These are the activations of a small network on made-up records, seen along a few directions, one row for each record.
Here are examples, each followed by its value of one field, FIL.
Records without FIL are marked missing.
The largest differences between rows may come from other fields.
(in the rows, 500 means zero)
Strong random noise was added to every row along 8 fixed directions; ignore it. To show where, here is one row again and again, with new noise each time:
[636 433 572 596 501 405 541 460 589 681 366 427 345 449 504 293 407 583
 452 515]
[500 436 730 601 353 438 503 675 539 461 450 438 529 507 526 381 490 646
 423 495]
[413 727 371 637 594 586 684 547 668 359 595 555 452 432 553 490 651 528
 742 532]
[490 578 523 490 351 771 505 472 442 559 663 390 517 447 557 517 545 359
 570 532]
[603 481 567 421 299 686 530 430 275 692 499 373 458 507 497 420 416 369
 393 382]
[205 648 581 625 740 716 645 571 686 542 663 531 557 483 399 862 772 434
 808 657]
[424 419 531 553 497 479 575 689 450 288 561 484 493 453 596 526 565 562
 535 561]
[384 472 268 498 773 552 752 578 390 292 586 535 394 393 613 708 632 467
 726 575]
[544 314 460 372 755 360 606 557 471 466 364 520 516 537 523 731 428 646
 679 434]
[481 326 555 409 362 559 402 592 292 413 634 459 507 532 504 545 470 348
 384 522]

[614 521 264 245 460 447 499 432 319 327 439 632 620 630 530 556 388 495
 468 223]
latim
[593 407 404 336 492 501 390 335 350 647 476 542 438 550 423 524 410 351
 390 430]
bipo
[474 350 501 558 556 636 669 579 277 446 571 272 394 255 748 552 540 483
 537 670]
piv
[543 468 672 572 359 351 549 561 510 561 389 559 500 731 373 311 450 597
 390 494]
debi
[482 571 442 525 517 447 459 492 575 442 426 605 589 541 525 496 512 677
 511 484]
nad
[637 398 300 345 502 338 568 541 224 273 452 547 393 503 514 402 362 431
 384 288]
guko
[569 397 518 447 540 671 695 422 277 727 424 274 374 299 628 527 472 442
 500 465]
dov
[454 353 546 550 690 283 429 560 561 534 438 562 385 483 362 503 473 465
 382 504]
leviz
[571 529 515 481 560 585 562 444 562 587 526 361 480 401 512 562 472 441
 669 482]
guko
[566 636 603 476 390 573 487 523 690 524 502 471 700 618 520 509 462 615
 701 405]
zisuv
[413 363 719 503 425 438 274 677 619 408 630 466 613 531 437 574 507 486
 478 607]
dagun
[423 321 547 495 670 277 604 704 345 361 361 572 462 529 464 570 486 616
 395 403]
piv
[384 638 529 655 643 562 598 519 669 574 569 485 399 401 412 513 623 439
 619 580]
dagun
[373 635 516 441 511 553 376 461 569 538 484 697 754 703 371 699 544 582
 516 421]
febat
[330 553 395 609 553 576 465 436 431 519 601 604 382 419 436 492 664 313
 303 631]
veku
[481 353 528 553 612 512 570 454 381 655 365 401 404 329 603 552 519 578
 372 585]
vemel
[486 551 607 516 434 520 605 593 425 425 443 438 585 526 504 527 523 581
 514 399]
fize
[661 529 569 514 405 560 537 349 445 819 390 374 353 472 417 293 373 365
 352 322]
leviz
[577 661 391 551 706 354 843 480 539 562 209 554 384 469 479 393 508 703
 601 288]
veku
[502 628 455 584 432 551 517 436 604 484 554 531 483 487 534 406 576 484
 530 590]
sal
[316 660 512 556 497 603 569 586 470 420 604 597 581 579 413 574 635 460
 538 512]
febat
[335 270 591 629 590 473 470 654 466 429 624 476 415 415 560 578 607 467
 428 802]
zisuv
[594 538 606 587 477 360 557 605 698 483 330 426 548 434 636 363 436 818
 628 520]
missing
[514 282 694 346 449 639 413 564 330 591 567 279 587 443 520 713 441 419
 544 523]
teref
[461 586 506 552 565 406 460 527 638 469 413 616 543 535 404 506 522 608
 492 380]
teref
[589 439 584 481 381 422 330 452 577 581 505 492 487 548 442 400 428 473
 409 522]
bipo
[458 730 490 439 366 624 531 471 410 542 531 567 569 608 337 488 540 360
 441 260]
vemel
[535 468 452 556 572 339 393 510 715 445 383 557 565 442 649 479 464 774
 567 623]
missing
[423 478 711 584 470 464 571 683 506 431 446 423 588 472 513 538 552 620
 460 437]
zano
[480 755 565 567 329 499 432 506 699 476 542 639 588 698 323 370 525 508
 514 393]
nad
[344 647 723 652 393 707 591 534 589 648 595 475 585 588 430 541 668 511
 605 679]
debi
[596 411 335 398 463 525 255 379 461 475 704 463 379 430 477 428 414 205
 444 617]
fize
[474 663 446 444 433 573 401 499 555 416 501 576 688 495 536 555 518 572
 500 297]
zano
[559 399 429 530 513 471 526 584 502 360 552 397 436 350 695 410 484 573
 593 628]
zakob
[241 590 502 558 619 656 785 554 231 499 493 575 462 508 422 710 740 410
 439 487]
sal
[607 389 424 381 577 337 374 430 508 524 309 562 586 490 563 526 382 681
 399 398]
latim
[396 481 593 505 288 528 395 739 467 182 649 453 636 418 634 456 572 529
 439 486]
dov
[523 468 428 447 471 559 382 474 518 465 631 477 491 474 527 494 480 388
 559 560]
zakob

Here are new rows. What is FIL for each?
[337 402 555 630 410 637 385 540 327 487 637 433 421 328 557 480 635 362
 226 719]
fize
[516 273 590 381 485 359 480 575 243 512 427 537 412 636 297 533 398 364
 272 325]
teref
[597 683 311 442 378 622 392 290 537 594 591 549 459 555 466 353 450 352
 519 463]
nad
[629 383 326 451 595 263 463 461 460 361 472 559 346 516 447 389 375 422
 437 485]
fize
[576 588 528 464 393 330 264 461 801 499 550 664 567 771 264 401 393 403
 524 461]
missing
[400 556 591 559 198 663 566 648 243 407 550 428 523 448 632 379 580 487
 312 499]
missing
[404 437 676 482 668 322 526 613 581 546 360 585 596 635 313 703 538 632
 551 437]
bipo
[343 655 479 678 597 554 560 486 595 564 606 541 349 412 365 455 667 336
 468 610]
vemel
[445 675 281 511 717 604 619 374 594 511 575 584 464 500 491 647 580 417
 730 508]
piv
[544 745 533 611 580 384 731 467 706 637 281 581 424 574 315 334 500 588
 541 209]
dov
[574 362 456 438 424 446 358 424 437 493 568 488 467 527 522 470 443 404
 409 614]
bipo
[493 400 476 528 519 458 476 528 562 375 620 490 536 531 591 530 515 549
 657 786]
debi
[383 395 395 501 657 503 456 513 400 450 612 550 383 442 474 590 555 325
 443 594]
piv
[486 405 632 474 434 462 558 546 325 554 407 496 583 660 444 528 452 566
 399 478]
febat
[546 541 261 537 829 377 622 401 642 539 468 584 289 439 428 480 488 455
 681 529]
zakob
[274 457 521 498 560 554 558 579 330 468 633 627 517 661 336 685 647 354
 484 638]
debi
[289 444 836 631 273 731 555 633 280 619 533 368 553 480 515 567 636 455
 276 646]
missing
[513 328 529 474 602 364 552 607 452 426 461 481 425 488 487 540 454 521
 503 489]
dagun
[561 714 330 496 329 716 733 534 310 280 545 363 544 310 821 390 559 601
 610 423]
vemel
